These are the activations of a small network on made-up records, seen along a few directions, one row for each record.
Each row is followed by the record's values for the fields P, L, W, G, N, S.
A field that a record lacks is written absent.
Other fields move the rows too, some of them a lot.
(in the rows, 500 means zero)
Strong random noise was added to every row along 6 fixed directions; ignore it. To show where, here is one row again and again, with new noise each time:
[443 489 551 504 600 574 483 446 452 551 500 398 537 494 559 561 552 502
 530 361 405 435 547]
[514 539 384 696 480 388 415 376 532 619 446 604 654 505 398 351 548 345
 484 340 689 531 582]
[356 512 511 456 574 700 520 433 436 548 531 432 456 488 595 600 489 593
 473 449 364 472 619]
[563 581 505 520 596 395 424 389 640 586 464 550 556 548 382 396 551 420
 517 408 604 602 656]
[569 571 416 302 468 590 641 388 429 678 549 392 397 680 659 457 410 485
 439 685 560 359 499]
[300 511 462 403 552 640 546 362 535 548 450 421 445 530 511 342 539 590
 454 439 380 598 641]
[384 495 496 655 550 504 422 565 455 427 455 658 625 387 387 453 505 440
 483 323 507 576 581]
[702 538 523 421 547 423 540 442 443 658 530 369 535 640 603 523 501 364
 542 517 595 297 423]

[487 577 512 451 640 499 431 273 697 643 465 391 457 559 447 501 586 514
 521 428 445 610 700]  P: p1 / L: l1 / W: absent / G: g1 / N: n2 / S: s5
[615 568 402 566 525 332 446 468 560 579 431 478 570 544 410 512 531 289
 509 567 593 468 401]  P: p2 / L: l1 / W: absent / G: g2 / N: n2 / S: s5
[423 532 610 354 613 550 478 649 605 344 507 650 477 457 370 354 485 570
 513 560 497 758 724]  P: absent / L: l1 / W: w1 / G: g2 / N: n1 / S: s1
[549 492 453 436 482 645 594 264 414 805 590 195 389 643 795 734 507 550
 508 526 449 215 475]  P: p3 / L: l1 / W: absent / G: g1 / N: n1 / S: s5
[646 533 631 545 543 243 380 429 787 433 473 573 502 499 291 485 602 559
 576 381 564 675 549]  P: p3 / L: l2 / W: w2 / G: g2 / N: n1 / S: s3
[570 568 574 426 620 405 483 559 614 465 448 613 442 522 384 473 472 474
 507 520 521 633 583]  P: p2 / L: l1 / W: absent / G: g1 / N: n1 / S: s2
[746 505 727 296 642 328 417 563 743 383 545 398 537 548 407 400 663 512
 711 528 503 649 532]  P: p1 / L: l1 / W: w3 / G: g1 / N: n1 / S: s1
[396 439 421 488 442 709 545 256 440 675 552 209 451 536 732 605 593 621
 531 446 342 365 487]  P: p1 / L: l1 / W: absent / G: g1 / N: n1 / S: s5
[447 429 424 548 367 574 526 470 429 472 529 437 543 470 626 432 551 572
 532 539 511 444 426]  P: p3 / L: l1 / W: w2 / G: absent / N: n2 / S: absent
[603 537 550 423 545 440 557 659 433 455 488 614 471 536 482 487 363 415
 473 582 567 453 460]  P: p3 / L: l1 / W: absent / G: g1 / N: n2 / S: s2
[577 537 498 603 603 459 422 448 487 639 489 455 584 510 523 611 551 362
 558 394 560 426 544]  P: p2 / L: l1 / W: absent / G: g1 / N: n2 / S: s5
[521 574 291 520 357 567 557 396 472 651 544 575 439 576 565 480 393 476
 398 693 655 474 539]  P: p1 / L: l1 / W: absent / G: g1 / N: n1 / S: s2
[687 575 621 540 700 461 379 416 531 688 553 396 529 532 581 815 548 412
 585 393 524 368 615]  P: p1 / L: l1 / W: absent / G: g1 / N: n2 / S: s2
[561 461 550 512 398 602 589 707 276 406 630 615 480 457 628 704 346 559
 475 605 517 321 374]  P: p2 / L: l2 / W: absent / G: absent / N: n1 / S: absent
[372 373 360 608 284 471 657 573 259 493 412 554 534 490 528 317 391 427
 369 426 523 324 241]  P: p3 / L: l2 / W: absent / G: g2 / N: n1 / S: s5
[548 495 309 709 351 424 448 312 504 642 501 441 578 518 524 548 563 418
 490 486 613 395 393]  P: p1 / L: l1 / W: absent / G: g1 / N: n1 / S: s2
[212 479 424 545 471 708 502 469 479 439 472 551 418 387 499 539 464 668
 401 469 318 616 608]  P: p1 / L: l1 / W: absent / G: g2 / N: n2 / S: s2
[516 478 411 705 475 414 408 468 484 546 449 453 643 458 470 516 612 335
 548 414 551 474 396]  P: p3 / L: l1 / W: absent / G: g1 / N: n1 / S: s2
[435 473 562 653 578 638 419 584 377 461 557 531 533 352 561 846 462 545
 511 384 360 399 530]  P: p1 / L: l1 / W: absent / G: g2 / N: n2 / S: s2
[245 475 516 169 567 745 682 454 463 497 449 258 278 584 655 383 492 669
 431 655 232 533 539]  P: absent / L: l1 / W: w1 / G: g1 / N: n1 / S: s2
[562 590 527 389 592 469 507 399 635 600 492 529 384 580 457 499 461 535
 470 536 532 584 665]  P: p1 / L: l1 / W: absent / G: g1 / N: n1 / S: s2
[601 525 635 440 648 470 409 641 496 405 538 494 587 449 469 567 570 426
 617 492 489 536 522]  P: p1 / L: l1 / W: absent / G: g1 / N: n2 / S: s1
[508 471 539 351 606 509 535 532 480 514 447 258 516 551 582 424 600 400
 578 572 410 457 403]  P: absent / L: l1 / W: w1 / G: g1 / N: n2 / S: s5
[219 418 483 441 386 741 614 482 419 433 525 564 401 431 552 396 417 740
 401 445 365 583 609]  P: p1 / L: l2 / W: w3 / G: g1 / N: n1 / S: s5
[602 526 649 280 701 436 499 460 596 515 476 267 495 598 522 449 628 462
 623 464 391 506 491]  P: p2 / L: l2 / W: absent / G: g1 / N: n2 / S: s1
[503 524 533 477 576 387 485 587 559 392 404 572 493 479 377 426 477 433
 490 492 464 595 460]  P: p3 / L: l1 / W: absent / G: g1 / N: n2 / S: s2
[278 438 543 481 580 666 544 421 403 531 450 398 487 470 583 444 554 608
 484 345 338 470 606]  P: p2 / L: l1 / W: absent / G: absent / N: n2 / S: absent
[417 441 557 713 548 625 416 518 378 506 537 500 623 372 576 699 538 507
 543 277 435 418 554]  P: absent / L: l2 / W: w1 / G: g1 / N: n2 / S: s2
[619 392 738 404 530 383 553 557 529 403 516 355 461 531 532 540 552 613
 602 361 379 402 336]  P: p3 / L: l2 / W: w2 / G: g1 / N: n1 / S: s3
[604 515 633 458 621 363 481 389 593 619 468 487 485 573 451 426 550 494
 520 339 567 488 635]  P: p1 / L: l1 / W: absent / G: absent / N: n1 / S: absent
[467 470 385 735 405 490 496 463 363 605 475 557 585 486 571 521 469 391
 447 396 620 365 447]  P: p2 / L: l2 / W: w1 / G: g1 / N: n1 / S: s3
[349 531 448 598 501 628 474 496 471 474 515 658 430 405 464 673 401 596
 400 480 425 566 622]  P: p3 / L: l2 / W: absent / G: g1 / N: n1 / S: s2
[522 544 323 571 431 372 471 348 622 599 417 455 564 585 422 259 613 364
 499 555 635 593 467]  P: p2 / L: l1 / W: absent / G: g1 / N: n1 / S: s3
[468 497 529 511 569 527 399 295 650 566 524 346 546 502 493 487 690 571
 593 376 440 583 637]  P: p1 / L: l1 / W: absent / G: g1 / N: n1 / S: s1

Here are new rows. What are their fields?
[664 468 763 490 791 425 338 437 627 560 538 191 646 508 529 663 773 461
 773 233 383 437 562]  P: p2 / L: l1 / W: absent / G: g2 / N: n2 / S: s1
[790 630 623 460 734 259 345 479 702 564 483 483 547 560 373 608 575 331
 610 498 590 554 582]  P: p1 / L: l1 / W: absent / G: g1 / N: n2 / S: s2
[705 544 566 244 516 409 597 366 589 647 548 352 409 711 563 371 506 501
 532 605 602 420 514]  P: p1 / L: l1 / W: absent / G: g1 / N: n1 / S: s1
[301 450 420 604 456 610 513 497 380 483 454 479 514 413 529 585 479 511
 434 443 380 440 443]  P: p3 / L: l1 / W: absent / G: g2 / N: n2 / S: s5
[632 441 470 550 381 499 450 552 454 455 618 406 620 473 606 582 594 498
 643 584 584 401 350]  P: p3 / L: l1 / W: w2 / G: g2 / N: n2 / S: s1
[534 576 509 575 597 403 380 336 692 621 452 534 521 520 398 454 571 460
 517 358 569 636 704]  P: p1 / L: l1 / W: absent / G: g1 / N: n2 / S: s2
[396 478 391 632 443 678 484 599 348 456 560 525 538 385 578 735 447 502
 488 568 414 418 427]  P: p2 / L: l1 / W: absent / G: g2 / N: n2 / S: s5
[417 517 373 641 434 544 504 549 318 545 471 641 561 447 518 535 393 377
 404 488 600 421 488]  P: p3 / L: l1 / W: absent / G: g1 / N: n2 / S: s5
[394 488 312 541 295 539 538 447 518 457 477 590 467 495 490 316 463 564
 432 623 584 605 476]  P: p3 / L: l1 / W: w2 / G: g1 / N: n2 / S: s2
[406 490 450 423 490 539 603 502 387 548 428 459 430 548 566 414 451 468
 420 524 467 438 443]  P: p3 / L: l1 / W: absent / G: g1 / N: n1 / S: s2
[552 516 579 524 526 620 457 585 475 447 625 589 514 432 524 731 442 562
 539 543 500 509 594]  P: absent / L: l2 / W: w1 / G: g1 / N: n1 / S: s5
[591 570 474 366 497 497 554 423 532 599 549 479 443 619 521 455 442 494
 464 631 597 448 560]  P: p1 / L: l1 / W: absent / G: g2 / N: n2 / S: s1
[402 479 455 579 549 550 371 459 593 435 497 418 642 409 416 421 688 499
 600 426 427 645 562]  P: p1 / L: l1 / W: absent / G: g2 / N: n2 / S: s1
[608 559 378 616 464 480 424 432 469 613 550 545 635 526 517 487 518 348
 527 530 688 449 539]  P: p1 / L: l1 / W: absent / G: g1 / N: n2 / S: s1
[511 468 618 373 599 614 528 640 383 437 569 405 501 487 598 615 519 534
 583 530 393 414 474]  P: p2 / L: l1 / W: absent / G: g2 / N: n1 / S: s1
[353 405 520 746 465 562 488 729 258 347 481 715 613 316 481 598 396 462
 451 299 452 433 423]  P: p2 / L: l2 / W: absent / G: g1 / N: n1 / S: s2
[458 359 567 404 374 416 590 454 521 384 462 390 539 534 478 170 608 616
 565 356 469 523 355]  P: p3 / L: l2 / W: w2 / G: g1 / N: n1 / S: s1
